These are the activations of a small neural network, seen along a few directions. Each row is one input.
Each table varies a few parts of the input and shows all the possible inputs, shuffled.
A made-up example of a description, with smaller parts first: ring(5) and (point or ring(11) or (values(2) and line(6))).
Shared parts are said once, and a part with two or three values counts as separate values.

A family of inputs:
R1: [  5  44   3  -6  -6  25  37 -41  18  24 -23 -17]
R2: [ 13  -8   2 -11  -7   1  -8  -1  -5   4   5   6]
R3: [ 7 -7  6 -5 -4 -1 -6  7 -4  5  0  0]
R4: [ -7  48  -6  -8   1  18  42 -40  21  17 -10 -16]
R5: [  4  -8   5  14  -1  -3  -5   4  -2   1 -13   1]
R6: [-14  -2  -5  13   4  -5  -2   3  -1 -10  -2   0]
R7: [  0  -2  -5 -14   1  -3  -1   1  -3  -4  18   6]
R8: [ 15  -5  -3 -12 -10   3 -10  -2  -5   3   6   9]
R9: [-7 -3 -1  9  5 -6  0  7  1 -6  5  0]
R10: [-5 -1  0 -8  4 -5  1  9 -3 -3 13  1]
R11: [-8 -2  1 -4  7 -3 -1  9  0 -3 11  1]
R12: [ 4 -7  8 -1 -1  0 -8  7 -2  5 -3  0]
R13: [-9 -3 -2 11  7 -7  2  7  0 -7  1  1]
R14: [  0  -6   1  12  -4  -1  -9   1   0  -8 -19  -1]
R15: [ 6 -8  6 12 -3 -2 -7  5 -1  2 -8  0]
R16: [ -3  -5  -4 -12   4  -1   1   5  -3  -1  16   3]
R17: [-6 -2  0  3  8 -5 -1  7 -1 -6  8 -2]
R18: [  9 -10   3  -9  -4   3  -6   3  -5   7   3   3]
R19: [ 7 -7  6  6  0 -1 -8  5 -3  2 -5 -3]
R20: [  3   0 -10 -15  -1   0  -3   0  -3  -5  19  10]
R21: [-12   0  -6  10   4  -5  -2   3   2 -16  -5   0]
R22: [ -1  -7   2  15  -3  -1  -9   1  -3  -2 -16  -1]
Question: What do these inputs look like to the network?
Answer: values(2) and (point or line(10))
Question: Changing only the values(2) part turns R7 into R2. The same change can be made to R10. Which row results?
Answer: R3

A family of inputs:
R23: [ -3  -4  -3  20  -3  -2  -5  -2   0  -9 -19   1]
R24: [ 12  -6   2 -13  -3  -1  -6   5  -4   5  14   5]
R25: [  9  -7  -8 -15  -6   0  -8  -1  -6  -2  14  11]
R26: [ -4  -4   3  17  -1  -1  -6   2   1  -7 -21  -4]
R27: [  0  -3   7  22   1  -3  -4   4   2  -2 -19  -6]
R28: [-5  0  0  0  6 -5  2  8  0 -4 11 -1]
R29: [ -7  -1 -10  -2   3  -4   0   1  -1 -10  11   6]
R30: [ -3  -6   9  21   1  -1  -3   5   0   2 -20  -6]
R31: [-8 -3  2 -1  7 -4  3  8 -1  1  9 -1]
R32: [  8  -7  -1 -18  -4   1  -8   3  -5   0  12   6]
R33: [  0  50  -3 -13  -4  24  43 -45  21  23 -13 -16]
R34: [  8  -9   4 -14  -2   1  -5   6  -5   9  12   4]
R35: [-8 -1 -4 -5  5 -4 -1  6 -1 -8  9  1]
Question: What do these inputs look like to the network?
Answer: point or (values(3) and line(4))

A family of inputs:
R36: [  3  -2  -3 -12  -7   9  -1 -13  -3   3 -12   0]
R37: [-14  -1   9  50   3  -4  -2   2   6 -10 -48 -13]
R38: [ -5   6 -11   5   6  -5   1  -2   1 -13  14   2]
R39: [-17  -3  -8  -7   6   0   4   0  -1  -9   5  -1]
R40: [14  8  1 -9 -9  2 -1 -5  4 -4 -7  0]
R41: [ -5  10   3  -7   2  10  19 -14   3  16  -4 -10]
R42: [  2 -19   9  -3   2  -5 -21  24  -8  -2   6   2]
R43: [ 15   6  -6   1  -8   4  -4 -13   3  -1  -1   3]
R44: [ 6 19  7 -5  1  3 19 -7 11 10  0 -9]
R45: [-14   0 -12   2   2  -2   6   0  -1  -7  10   9]
R46: [  6   1  -8  -3 -11   6   1 -12  -1   5  -6   9]
R47: [ -7   8  -5  -5   6  -9   3   7   4 -15   8  -1]
R48: [  1 -26   0   6  -2  -9 -13  16 -10   1  10  14]
R49: [  8  17   0   5   4   6  16 -15   9  12   5  -5]
R50: [ 11 -20   1  10   1 -12 -18  14  -9  -4  14   7]
R51: [ -2  12  -2   1   0   7  21 -13   4  18   0   1]
R52: [ -1 -28   5  -3   3  -5 -15  16 -12  -1   4   6]
R53: [  6   7   4 -12  -8   9  -7  -6   1   2 -10  -2]
R54: [ -2  18  10  -8   2   9  12  -9   7  16  -3 -11]
R55: [-14   6  -2  -8   6  -1  -3   6   2  -9   6  -3]
R56: [ 10 -18   7   0   1 -13 -15  24  -8  -7   9   4]
Question: What do these inputs look like to the network?
Answer: point or (line(4) and ring(5))
Question: A walk changes only the line(4) part. It starts at R52 and steps to R39. List the rest of the walk in order.
Answer: R36, R41
Question: Which other rows does R50 become when the ring(5) part takes its other values? List them by row number.
Answer: R42, R48, R52, R56

A family of inputs:
R57: [ 19 -36   5 -29   7 -19 -26  39 -18   0  57  18]
R58: [-16 -38 -18   2   3 -25 -39  40 -19 -41  29  25]
R59: [  3   1   1 -53  11   4   7   9  -4  16  52   3]
R60: [ 43 -43  42  29 -22   3 -43  20 -14  24 -56  -5]
R61: [ 18  29   7 -48  -3  21  31 -26   4  44  27  -7]
R62: [  5   6 -22 -58  -4   9   1 -11  -4  -4  48  15]
R63: [ 21 -32 -19 -33  -7 -14 -31  21 -19 -19  53  31]
R64: [-18 -41   7   6  16 -31 -34  58 -17 -23  32  12]
R65: [-14  39  13  38   8  15  32 -25  22  19 -41 -29]
R66: [  1  58 -13 -19 -11  25  49 -54  25  14 -16  -9]
R67: [-23 -30 -12  42   6 -18 -19  19  -9 -33 -17  10]
R68: [-11  44  -9  33  -4  18  26 -45  23   0 -45 -14]
R69: [-25 -35  13  46  17 -22 -14  37  -8 -14 -12  -4]
R70: [ 20  34 -15 -53 -18  25  24 -47   5  23  22   5]
R71: [ -2  53   8 -14   2  22  56 -33  24  34 -11 -22]
R72: [-34  13  10  46  21 -11  16   8  12 -14 -28 -28]
R73: [-31  18 -13  42  11  -7  11 -11  12 -33 -33 -12]
R74: [ 44 -39  15  24 -34   5 -49   2 -15   6 -60   9]
Question: What do these inputs look like to the network?
Answer: values(2) and (point or ring(8))
Question: Changing only the values(2) part turns R73 into R72. The same change can be made to R68. Which row results?
Answer: R65

A family of inputs:
R75: [  0  20   4 -36  10  19  30 -19  10  36  28 -14]
R76: [-14 -21  13  33  10  -8 -31  28  -9 -18 -30  -8]
R77: [-14 -22  -7  42   4  -8 -34  10  -7 -21 -31   6]
R78: [  2   2  17  41  -2  -3 -10   2  10 -10 -43 -21]
R79: [ 35   7 -16 -30 -17  14  -9 -17  -8  12  24  19]
R80: [-11 -27   1  35   8  -7 -25  22  -5 -21 -37   4]
R81: [ 38   2  -9 -38 -14  11   0  -5  -3  15  17  16]
R82: [-29  -1 -34  -9  16 -20  -2  11  -4 -39  54  19]
R83: [  0  27 -18 -36  -6  29  20 -41   5  12  22  -1]
R84: [  2  43   8 -14  -1  12  30 -37  15  15 -17 -17]
R85: [ 11 -43  -8  12 -12 -17 -35  11 -23 -13  -2  15]
R86: [  3  22 -13 -45  -1  25  29 -29  11  16  15  -4]
R87: [-22  32 -13  35  -8   9  24 -27  10  -4 -35  -9]
R88: [ 14 -47   1   5  -9 -16 -26  23 -20 -13  -8  14]
R89: [  5  -4   6  43  -5   0  -3  -3  14 -13 -49  -9]
R90: [-27  -7 -26 -17  20 -22   7  23   0 -36  49  16]
R91: [  2   0  -2  51  -9   0 -12 -16  11 -15 -43  -8]
R92: [  0  -6  25  53   6  -3  -2   7  12   5 -36 -18]
R93: [ 10 -21  -8 -27 -17  -3 -30   6 -11  -4  27  29]
R94: [-27   1 -16 -17  23 -23  -1  28  -5 -34  54   2]
R95: [ 36   9   2 -40 -11   9  -7   0  -8  18  23   3]
R96: [-16 -28  21  45  18  -8 -23  33  -7  -3 -23  -4]
R97: [  1  29  -2 -46   2  21  22 -24   7  20  20 -16]
R98: [-19  27  -6  27  -3   7  33 -15  15  -1 -42 -12]
R99: [  5  37  -2 -12  -5  15  38 -41  19  10 -22  -6]
R100: [ 12 -41  12   4  -6 -17 -32  29 -25 -10  -1   1]
R101: [-23  34   5  25   0   4  26  -9  12   4 -37 -23]
R102: [  1  35  15  -3   7  10  38 -32  17  31 -11 -16]
R103: [ 10 -48  20  16   2 -17 -23  34 -23   4   6   4]
R104: [-24  25  12  37   9   3  34  -4  14  20 -29 -21]
R105: [ 12 -19  10 -36 -11  -6 -28  23 -12   0  28  12]
R106: [ 10 -27  18 -25  -3  -7 -19  28 -10  15  35  15]
R107: [ 13 -26  -1 -35 -15  -5 -21  18  -7  -3  22  26]
R108: [  1  42  -8  -3 -10  19  29 -53  13   6 -15  -4]
R109: [ 35   0   9 -29  -3   7   2   5  -5  34  30   5]
R110: [-29  -7  -8  -6  32 -24   8  32  -2 -18  61   6]
Question: What do these inputs look like to the network?
Answer: line(4) and (point or ring(8))
Question: Changing only the line(4) part turns R109 into R95. The same change can be made to R102. Which row results?
Answer: R84
Question: A walk changes only the line(4) part. It starts at R75 and steps to R97. List the rest of the walk in order.
Answer: R86, R83
Question: Which other rows agree with R88 in the line(4) part? List them by row number.
Answer: R80, R81, R86, R89, R90, R98, R99, R107

A family of inputs:
R111: [  7 -12  -2  -5   0   1  -4  -2  -3   1   3   7]
R112: [-12  -3   2  15   5  -7  -1   4  -4  -8 -14  -4]
R113: [ -1  52  -2  -9  -3  25  44 -46  22  23 -17 -18]
R114: [  4  -3  -3 -14  -4  -4  -6  -1  -2  -7  15   5]
R115: [14 -4  6  5 -3 -3 -7  6 -3  3 -5  3]
R116: [ 4 -3 -9 -9 -4  2 -8  2 -7 -3  8  6]
R117: [ -5  -3   5  13   2   1 -11   4   2  -3 -12   0]
R118: [ -4  -2  -2 -21   3  -2   1  11  -1  -3  17   5]
R119: [  4 -10   5   0  -7  -1  -4   4  -5   9   1   3]
R120: [-3 -1 -3 -7  9 -5  2  6 -3  1 26  3]
R121: [-10  -2  -4  25   3  -7   2   6   5 -12 -10  -2]
R122: [  3  -8   7   6   1   0  -7   6  -2   0 -10  -9]
Question: What do these inputs look like to the network?
Answer: point or line(11)
Question: A walk changes only the line(11) part. It starts at R121 and steps to R112. List the rest of the walk in order.
Answer: R117, R122, R115, R119, R111, R116, R114, R118, R120
